These are the activations of a small network on made-up records, seen along a few directions, one row for each record.
Records have a field called Vibov. Each example row is followed by its value.
Records without Vibov are marked missing.
Other fields move the rows too, some of them a lot.
(in the rows, 500 means zero)
Random noise pushes rows far along 15 fixed directions. That doesn't count. These rows show it; they differ only by the noise:
[398 476 438 516 561 474 740 350 236 646 291 559 407 657 495 337 377 673
 520 731 516 432 712 309 397 532 336 478 436 641 638 671 493 447 380]
[472 292 814 379 349 693 612 533 440 658 462 713 327 369 247 665 461 557
 413 618 466 422 360 565 444 401 350 398 336 483 419 565 266 400 611]
[476 693 331 556 422 348 584 542 547 519 499 355 631 666 606 450 425 452
 542 588 517 529 660 438 568 571 517 516 416 483 570 490 579 465 573]
[566 382 533 483 462 529 528 555 577 515 564 422 531 470 615 568 387 384
 572 562 492 516 503 517 611 429 435 585 416 550 541 510 471 354 630]
[545 309 621 495 629 598 518 530 462 361 507 525 577 368 578 459 600 538
 515 701 361 553 602 512 354 616 533 416 613 640 385 398 688 647 479]
[603 362 577 230 422 631 751 752 471 444 402 432 411 436 427 740 278 470
 440 841 651 446 581 617 548 463 436 475 207 490 416 425 561 374 812]
[342 478 624 560 526 627 399 496 725 407 652 534 809 434 600 432 536 597
 687 384 232 649 486 433 428 412 748 500 781 391 430 385 436 686 518]
[455 518 484 609 544 433 443 661 557 421 521 407 484 495 537 451 551 686
 364 457 608 499 373 441 539 462 533 483 610 500 468 437 645 491 483]
[503 737 484 504 406 471 420 459 531 725 685 502 347 582 592 453 536 538
 226 510 521 690 371 421 455 659 471 530 691 641 381 344 456 476 416]
[426 568 530 435 559 481 544 512 527 543 637 589 552 550 456 438 448 582
 628 668 384 444 535 541 384 532 631 499 723 399 555 463 588 665 417]
[504 455 434 513 309 480 552 414 328 363 421 570 434 549 660 510 618 330
 559 434 504 309 449 684 543 557 427 452 351 475 415 612 657 496 355]
[739 770 393 278 307 616 570 382 370 591 663 495 550 527 614 707 325 256
 407 588 431 507 534 511 460 629 599 508 213 514 466 471 616 518 620]
[403 378 569 465 518 547 597 535 358 419 292 565 319 480 434 445 557 659
 407 765 525 560 680 563 275 473 447 464 658 573 466 418 564 557 528]
[478 529 414 512 335 584 561 430 480 263 436 392 649 446 610 530 450 415
 515 210 597 393 389 444 644 394 560 445 244 451 332 565 532 427 587]
[557 502 493 549 539 496 448 483 504 481 582 503 595 491 553 500 536 460
 595 473 392 471 512 503 478 558 541 521 516 510 547 561 582 568 403]
[417 352 540 534 507 586 380 628 602 349 442 478 453 488 714 500 627 559
 546 508 425 729 576 634 416 436 550 644 816 523 441 354 515 555 469]
[491 405 389 586 585 518 367 480 358 547 236 503 491 584 681 516 390 630
 654 272 509 465 484 419 603 350 361 556 362 560 829 675 451 394 366]

[563 344 441 542 831 429 482 439 422 427 497 467 581 501 630 333 493 566
 610 655 456 470 626 396 464 584 483 502 645 653 658 525 732 596 376]  t1
[501 486 593 481 392 638 501 488 464 473 425 593 566 423 390 632 538 517
 469 440 391 524 520 517 411 392 591 450 355 370 473 525 416 550 620]  missing
[714 635 401 520 478 561 361 458 484 478 532 412 538 414 481 666 480 355
 430 404 437 636 631 508 389 379 653 663 416 446 626 503 499 506 661]  t5
[506 505 212 436 743 402 698 430 404 314 255 263 467 553 465 318 341 464
 662 409 845 363 680 403 635 620 382 557 400 674 432 621 509 421 339]  t4
[527 505 499 472 613 460 344 663 572 522 556 499 433 485 467 562 455 623
 475 387 603 426 274 556 599 416 533 513 579 405 622 460 561 501 463]  t2
[513 584 388 547 482 475 367 509 486 322 398 457 538 523 490 558 570 501
 521 392 493 570 629 560 402 403 607 577 545 402 637 530 568 584 541]  t6
[492 494 590 538 390 563 420 826 662 469 530 420 467 487 619 636 643 636
 277 457 544 675 330 535 584 570 510 484 506 509 277 332 547 467 532]  t8
[493 692 323 372 562 427 543 238 369 578 587 523 555 576 671 325 258 408
 626 560 500 390 506 441 512 553 548 429 578 574 600 394 619 554 454]  t3
[573 344 462 365 610 614 573 568 443 458 556 394 319 465 732 517 284 596
 393 539 722 465 308 425 639 389 441 646 542 648 448 471 627 317 491]  t7

Which value of Vibov does each new row have?
[376 353 674 555 558 525 547 537 600 587 575 590 554 494 384 449 528 678
 508 439 482 424 307 367 594 453 460 438 512 432 454 616 363 473 437]  t1
[548 595 372 615 308 450 617 276 376 374 646 404 477 517 675 412 527 328
 343 518 536 424 518 421 474 401 562 606 466 535 423 597 712 391 563]  t3
[319 406 677 425 381 732 668 477 573 451 719 590 710 481 727 477 364 647
 555 661 267 521 417 387 440 290 751 501 659 358 384 414 595 573 647]  t7
[576 380 594 493 465 439 565 594 429 345 511 501 413 366 295 579 485 472
 447 795 536 315 574 651 371 327 516 463 472 427 642 523 744 488 740]  t7
[564 605 515 519 407 421 402 500 528 577 575 513 349 457 361 552 568 385
 390 464 551 507 433 620 475 516 453 524 534 504 494 458 438 450 522]  missing
[455 320 640 548 614 568 443 602 599 526 461 519 563 427 502 482 549 624
 555 414 460 555 400 436 576 555 415 430 517 589 420 483 378 496 420]  t7
[268 550 484 240 426 659 685 578 560 440 346 547 470 602 497 520 370 586
 668 558 536 597 631 620 451 488 604 552 636 369 312 365 322 585 495]  missing
[589 357 610 524 462 553 596 290 353 640 652 629 482 464 666 434 547 349
 490 660 330 425 455 455 479 638 379 444 429 683 418 573 565 461 384]  t3
[547 377 598 472 681 467 613 354 426 510 612 481 443 281 320 332 334 531
 375 608 671 285 325 338 540 418 427 342 501 658 437 444 562 392 631]  missing
